cols: U J X Z V P E L
Q: [117 174 218 126 112  70  62 126]
T: [156 122  97 163 154 105 122  76]
F: [119 120 127 159 140  76 117  88]
C: [124 146 126  98 110 131 137 138]
W: [ 90 137 163 134  99 142 101  68]
K: [122 156  97 127 129 160 102 143]
[119 120 127]
F
[122 156  97]
K
col: [110  99 129]
V
col: [ 98 134 127]
Z
col: [126 163  97]
X

cols: N Y A R
B: [163 149 133 173]
G: [ 79 133 118 178]
H: [118 133  79  32]
col: [118  79]
A
col: [ 79 118]
N
[149 133]
B
col: [163  79]
N
[118 133  79]
H

cols: pum Keb vus boruk bok gosol zula nosis Ded bife
sasu: [ 93 200 175 104 134 126 127 129 183  86]
Fasa: [126 165  53  99 176  72 130  52 170 103]
savu: [193  85 112  65  18 180 212 126 163 124]
Mazuf: [189 106 150 160  88   7 109 144 147 120]
katuf: [150 161  35 167 194  79 153  84 157 129]
Gera: [ 89 104 173 192 113 157 103 120 163 171]
vofif: [189 106 150 160  88   7  99 162 120 182]
col: [193 189]
pum
[161  35 167 194  79 153  84 157]
katuf

cols: kat Bora Sos rarab kov
S: [149  84  49 162  94]
D: [211 128  48  88  29]
M: [211 128 149  82  58]
col: [49 48]
Sos
[162  94]
S
[149  82]
M

cols: mir Lipa Sil Tis kego Guv somo Zonu nuf
pufas: [ 87  95 106 106 108  42  43  61  57]
lub: [200 195  70  50 147  86  68  88 118]
Temag: [200 195  70  50  67  35 139 111  46]
[ 95 106 106]
pufas
col: [61 88]
Zonu
col: [106  70]
Sil

cols: volo fadur zuzi Nat luro Vuk
nufo: [160  77 192 108 174 165]
Sav: [152  72 170 101 172 155]
doril: [149  93 192  95 177 156]
rupal: [128 135 139 132  78 113]
puz: [117 173  66 200 150 168]
gud: [147  64 195  81 145 140]
Sopok: [249 134 118  98 165  91]
nov: [159 134 119 133  25 136]
bes: [145 154 119 123  57 112]
Nuta: [235 118 134  95 197 104]
vero: [222 113 109 104 164  84]
biv: [210 128 138 130 198  80]
[118 134  95 197 104]
Nuta
[134 118]
Sopok
col: [173  64]
fadur
col: [173  64 134 134 154 118 113]
fadur

cols: pana befes vusuf tapo vuma faz movof Nide noluv Gov
gofi: [121 186  37 106 192 157 194 155 150 172]
Gidas: [138  98 120 188 180 166  58  37 189 120]
gem: [ 40  45 154  83 218  44  53 130 216  51]
dafi: [ 55  62 103 140  36 211 206  57 174 114]
ralu: [ 91 160  50 106  48 144 194  42 139  47]
Gobe: [186  59  60 109 163 152  91 153 148 136]
Fud: [138  98 120 188 180  76  58  37 189 120]
bikad: [109 127  45 133  86 214 162 186  64 128]
fum: [109 127  45 133  86  44 154 203  93  47]
pup: [186 213  60 109 163 152  91 153 148 136]
[ 62 103]
dafi
[ 62 103 140  36 211 206  57 174]
dafi
col: [57 42]
Nide
col: [186  98]
befes
[109 127  45 133  86 214]
bikad

cols: serom zom boveb Vivon
Migum: [125  68  50  54]
kiliv: [ 75 125 113 146]
luzag: [ 68 125  50  93]
Dazaz: [ 68 125 113 146]
[ 75 125 113 146]
kiliv
[ 68 125  50]
luzag
col: [ 50 113  50]
boveb
[125  50  93]
luzag
[125  50]
luzag
col: [113  50 113]
boveb

cols: Didul runob lor tebi guz Rafot Mifi
Metap: [128 140 151 125 146 137 111]
nebim: [128 132 154 173 134 146 119]
sal: [128 124 128 183  98 141 128]
Mefuf: [128 140 151 125 146 137 114]
col: [134  98]
guz
[128 140 151 125 146 137 114]
Mefuf

